Each row below holds a small network's activations on one input, seen along a few directions.
Each table varies a few parts of the input and shows all the possible inputs, shuffled.
Descriptions start from the smaller parts, as in this example, which fits no table here: one of 3 separate values, together with either a single point or one of 9 places along a line or (one of 4 places along a line, together with one of 5 places around a ring).
Shared parts are said once, and a part with two or three values counts as separate values.
(in the rows, 128 means zero)

Other details of the inputs shift rows strongly along two fixed directions, in all tables alike. That doesn't count.

A family of inputs:
R1: [134 129 129 128 141 117 135 136 141 135 127 136 122 122]
R2: [131 128 131 134 141 113 138 137 137 137 128 137 118 124]
R3: [133 138 125 123 136 125 134 132 138 127 125 138 126 123]
R4: [129 127 126 138 137 115 129 109 116 126 135 129 113 132]
R5: [126 137 117 121 143 121 126 133 127 114 127 129 140 127]
R6: [127 132 128 134 139 118 138 134 131 134 131 140 113 124]
R7: [ 81  85 148 177  65 170  91 165 152 127 113  88 127 148]
R8: [141 140 129 123 140 134 129 113 128 127 125 133 125 134]
R9: [ 82  96 138 163  66 193  79 153 145 117 109  88 139 157]
R10: [132 134 122 122 140 118 128 123 126 117 125 123 133 131]
R11: [126 130 121 130 136 113 130 129 128 119 133 131 121 120]
R12: [137 139 128 120 145 138 127 116 126 126 124 135 130 138]
R13: [135 135 129 121 140 125 133 124 135 131 123 133 124 130]
R14: [ 90 100 144 166  64 193  88 149 157 130 107  97 124 153]
R15: [125 125 126 134 139 110 132 123 120 126 132 127 116 130]
R16: [133 133 123 127 136 121 126 106 123 119 128 127 125 130]
R17: [138 138 128 120 143 128 132 127 133 128 122 131 129 132]
R18: [160  75 142  57  15 144 205 147  25 186 199 138 215  83]
R19: [130 125 124 129 138 107 130 133 133 123 129 128 126 120]
R20: [133 137 117 123 135 122 124 119 124 116 127 128 130 128]
R21: [139 137 127 122 142 122 133 139 142 128 121 132 135 125]
R22: [130 134 117 124 133 119 126 116 126 118 128 130 125 125]
R23: [131 133 125 129 135 119 126 107 122 121 132 127 121 130]
R24: [128 134 120 126 133 117 125 117 125 120 132 131 121 125]
R25: [128 134 121 118 145 122 126 125 123 117 124 125 138 134]
R26: [130 138 128 125 137 123 134 132 137 129 129 138 122 123]
R27: [128 131 126 125 138 114 129 121 126 121 129 125 124 128]
R28: [164  70 145  57  15 139 206 152  30 190 197 134 220  83]
R29: [134 141 122 118 142 135 126 125 129 126 124 138 130 133]
R30: [133 135 131 123 141 123 133 124 134 133 127 133 120 130]
R31: [135 137 125 119 147 125 132 141 139 128 121 133 140 129]
R32: [137 132 130 130 139 129 131 111 127 135 131 136 112 131]
R33: [135 136 123 125 138 124 125 109 121 116 127 125 130 133]
R34: [123 129 123 136 137 109 133 131 124 121 134 133 118 122]
R35: [129 130 125 126 136 108 130 133 135 121 129 127 131 121]
R36: [131 141 123 119 145 130 131 137 134 125 124 137 135 129]
R37: [130 138 119 124 137 118 128 131 129 114 127 128 135 124]
R38: [138 141 123 121 137 132 128 122 131 127 124 136 126 130]
R39: [133 130 130 126 142 123 134 124 132 136 128 134 115 129]
R40: [138 137 129 125 138 131 131 110 131 130 126 135 120 132]
R41: [133 138 125 125 135 126 130 120 132 131 129 138 117 127]
R42: [126 134 122 126 135 113 130 129 129 117 132 130 126 121]
R43: [136 134 128 123 138 119 135 135 144 131 122 134 131 123]
R44: [131 133 126 128 139 122 134 132 136 131 130 139 117 122]
R45: [134 134 131 125 139 117 135 136 143 132 126 135 127 123]
R46: [131 135 122 122 143 128 123 112 119 116 127 127 135 136]
R47: [130 133 125 134 137 122 133 122 127 136 131 140 108 129]
R48: [134 138 127 116 147 132 130 129 130 128 122 133 134 136]
R49: [129 130 119 129 134 117 125 117 123 122 133 131 117 124]
R50: [128 126 125 128 139 114 129 122 124 124 131 126 119 127]
R51: [129 140 143 130 146 125 120 125 124 141 117 135 123 104]
R52: [ 86  93 144 168  65 180  85 167 158 119 106  81 144 150]
R53: [135 141 125 122 139 127 132 135 136 125 124 136 131 125]
R54: [ 85  89 153 174  69 185  95 157 149 140 113  94 116 156]
R55: [130 131 123 123 138 115 129 120 128 120 125 125 128 128]
R56: [134 133 124 128 137 126 130 120 131 134 130 139 112 126]
R57: [126 129 120 135 135 112 129 119 119 124 134 133 113 127]
R58: [133 131 131 137 139 125 134 113 123 138 133 136 109 134]
R59: [136 137 131 127 138 129 130 110 130 132 130 135 117 132]
R60: [ 75  95 160 172  68 184  74 154 138 132 102  84 133 129]
R61: [129 133 120 121 145 115 127 138 132 118 124 126 145 127]
R62: [132 128 124 132 136 119 126 108 120 123 134 127 117 129]
Each input here is: one of 2 separate values, together with either a single point or (one of 5 places along a line, together with one of 6 places along a line).
Q: The inputs of R18 and R3 match in every part but the choice among 2 separate values. If R16 is changed in the same way as R18 into R3, which row does it become?
A: R40
Q: The inputs of R10 and R17 match in every part but the choice among 2 separate values. If R9 is changed in the same way as R10 into R17, which row does it become?
A: R29
Q: Change only the place on the line of 6 in R55. List by row number the other rows that result.
A: R10, R15, R25, R27, R50
Q: Change only the choice among 2 separate values in R23. List by row number the other rows that result.
A: R59
Q: Change only the choice among 2 separate values in R36. List by row number the other rows that result.
A: R5
Q: Change only the place on the line of 5 in R41. List by row number the other rows that result.
A: R26, R30, R45, R59

A family of inputs:
R63: [122 138 124 148 146 120 117 106 137 117 123 130  96 137]
R64: [130 123 130 104 107 137 131 153 112 129 130 121 178 112]
R65: [132 115 124 112 102 137 134 123 101 125 140 118 157 134]
R66: [153 114 140 103 107 116 171  95  62 171 172 151 121 104]
R67: [100  98 154 175  84 166 102 118 133 151 125 111  86 140]
R68: [151 144 119 111 167  89 157 116 116 135 141 154 116 116]
R69: [155 147 123 106 168  87 160 137 133 137 134 155 128 105]
R70: [125  82 145 109  45 158 159 166  96 167 159 122 168 118]
R71: [127  86 150 106  48 160 157 171  96 166 153 119 178 112]
R72: [149 157 112  88 170  97 137 128 120 108 123 136 167 110]
R73: [149 142 117 117 159 100 140  76  90 129 146 146 105 118]
R74: [124 145 121 132 154 117 117 140 155 108 110 126 127 129]
R75: [ 64 129 125 213 140 170  35 139 213  73  66  81  80 185]
R76: [102 101 141 158  88 159 112 164 162 139 117 112 119 139]
R77: [151 149 109 102 165  88 154 123 125 121 137 151 130 115]
R78: [125 145 115 124 154 121 110 133 150  94 109 116 143 138]
R79: [154 118 127  93 107 121 158  82  55 148 165 137 143 113]
R80: [128  89 133  99  47 161 146 150  90 142 154 109 189 128]
R81: [130 109 140 129  98 135 147 122 102 152 151 133 121 124]
R82: [124 144 115 130 155 119 112 137 151 100 111 122 135 133]
R83: [127 171 117 168 221  82 109  94 180 104 103 148  48 139]
R84: [125 174 102 154 218  91  94  82 166  75  99 131  77 152]
R85: [125  90 154 102  52 162 151 177  97 167 146 119 189 103]
R86: [123 140 120 141 150 118 117 121 144 113 117 128 110 138]
R87: [125 174 103 159 219  89  96  86 167  81 101 137  68 147]
R88: [ 70  78 161 165  23 218  77 193 154 134 101  71 170 143]
R89: [151 149 104 100 165  90 148 120 121 114 137 147 138 119]
R90: [ 38  88 158 238  60 222  21 133 191 108  75  59  67 186]
R91: [158 115 134  97 110 109 181 129  87 168 164 153 143 103]
R92: [177 165 126  83 169 138 162 111 127 153 129 171 134 130]
R93: [153 150 127 102 171  89 155 143 133 139 127 155 140  96]
Q: Describe the family of inputs behind these rows.
A: either a single point or (one of 5 places along a line, together with one of 6 places along a line)
Q: Start at R73 and move only the place on the line of 6, one step at a time. The first step leads to R87. Which rows follow, in order?
A: R75, R89, R82, R64
Q: Start at R90 and move only the place on the line of 6, one step at a time. The first step leads to R63. Which rows follow, in order?
A: R86, R77, R74, R88

A family of inputs:
R94: [110 121 130 138 112 127 109 142 137 118 118 111 136 116]
R95: [111 120 136 144 112 130 111 137 135 123 122 115 129 116]
R96: [141 189 116 130 227 103 111 118 181 108  88 157  95 123]
R97: [119 129 117 125 109 150 115 135 142 114 121 122 135 142]
R98: [110 121 128 137 123 135 109 148 128 114 118 110 148 130]
R99: [126 124 150 132 129 150 120 148 149 143 107 120 138 132]
R100: [173 164 101  93 202  43 174  90 112 127 152 176  98  97]
R101: [116 132 131 132 115 154 106 125 131 120 118 120 136 129]
R102: [115 117 130 150 105 130 125 136 140 124 131 121 113 132]
R103: [118 121 134 130 121 140 109 131 133 119 113 105 145 137]
R104: [111 116 139 147 110 132 110 126 131 132 123 117 112 116]
R105: [118 134 135 137 114 155 110 121 128 124 119 122 126 132]
R106: [160 127 133  93 105 133 163  99  65 163 163 153 144 102]
R107: [119 116 142 139 119 144 110 115 127 133 119 110 121 137]
R108: [130 165 104 143 220  76 117  99 161  99 111 146  68 140]
R109: [112 122 139 149 110 132 115 132 132 127 123 117 120 119]
R110: [109 121 140 146 120 138 114 131 122 127 123 115 123 131]
R111: [125 112 134 149 113 146 123 113 131 135 130 119 108 154]
R112: [107 120 131 134 121 134 108 142 128 119 117 109 139 128]
R113: [156 118 146  81 115 120 179 151  80 177 156 153 169  91]
R114: [120 124 125 135 108 153 116 119 136 127 128 126 111 142]
R115: [119 120 139 135 121 143 111 126 132 123 117 108 139 137]
R116: [108 115 139 143 120 138 109 125 121 133 123 115 115 128]
R117: [122 130 115 128 112 151 116 142 143 109 122 122 144 144]
R118: [177 181  98  86 203  70 172  86 110 118 147 178 113 114]
R119: [176 183  96  76 207  70 158 100 105 109 136 169 146  99]
R120: [114 111 131 154 114 141 123 123 125 136 134 124 102 146]
R121: [154 113 119  84  95 101 178 137  86 146 167 143 163  98]
R122: [108 119 136 140 121 137 110 136 126 123 122 113 132 129]
R123: [147 175 115 134 230  90 126 122 191 108  95 149  90 145]
R124: [123 118 133 141 114 143 125 125 137 125 126 114 123 153]
R125: [116 132 126 126 114 151 104 131 133 116 113 117 143 129]
R126: [139 170  99 130 220  80 116 105 173  85 101 135  98 149]
R127: [154 114 137 104 101 110 169 111  68 166 167 149 139  90]
R128: [117 128 134 135 113 155 105 115 126 130 120 122 118 128]
R129: [120 128 122 132 110 152 117 129 141 118 126 125 128 143]
R130: [111 115 121 135 116 132 119 146 137 117 125 114 132 141]
R131: [126 132 133 129 116 162 126 153 160 139 116 135 129 137]
R132: [114 116 126 144 107 129 122 141 145 120 130 119 122 130]
R133: [122 116 130 136 116 141 121 129 141 121 125 113 131 150]
R134: [111 115 126 141 116 135 121 140 135 121 129 117 125 142]
R135: [151 113 137 101 111 116 168 110  59 167 166 147 142 102]
R136: [117 125 148 141 120 138 120 160 154 144 112 127 129 111]
R137: [113 123 128 141 114 129 111 149 138 113 118 112 145 117]
R138: [122 111 133 139 114 142 121 119 135 131 127 115 115 150]
R139: [116 118 118 141 109 127 121 153 146 111 126 116 137 131]
R140: [160 119 129  79 111 117 166 129  75 143 154 132 188 108]
R141: [124 119 122 133 118 140 120 142 143 112 121 110 147 152]
R142: [120 122 143 141 120 144 114 121 128 127 118 110 129 140]
R143: [117 112 131 157 105 134 123 124 134 135 134 126  99 134]
R144: [113 117 119 138 118 134 120 152 137 112 125 114 141 143]
R145: [141 178 102 145 210  99 115  84 161 101 113 157  66 144]
R146: [161 115 140  97 110 122 168 100  66 166 162 142 147 111]
R147: [118 120 138 138 123 143 130 164 153 143 120 128 125 137]
R148: [162 117 136  86 101 112 189 156 102 173 163 158 158  93]
R149: [152 113 127  93 104 112 181 126  72 154 171 146 151 114]
Q: The inputs of R106 and R145 match in every part but one. If R105 is changed in the same way as R106 into R145, which row does it become?
A: R118
Q: The inputs of R101 and R129 match in every part but one. If R127 is changed in the same way as R101 into R129, which row does it become?
A: R143
Q: Describe the family of inputs behind these rows.
A: one of 2 separate values, together with one of 4 places along a line, together with either a single point or one of 6 places along a line
Q: Start at R148 and move only the place on the line of 4, one step at a time. The first step leads to R147. Which rows follow, in order?
A: R123, R131
Q: Change only the choice among 2 separate values in R149. List by row number the other rows that result.
A: R110
Q: Change only the choice among 2 separate values in R115. List by row number the other rows that result.
A: R133
Q: Change only the place on the line of 4 in R137. List by row number the other rows that result.
A: R98, R119, R140
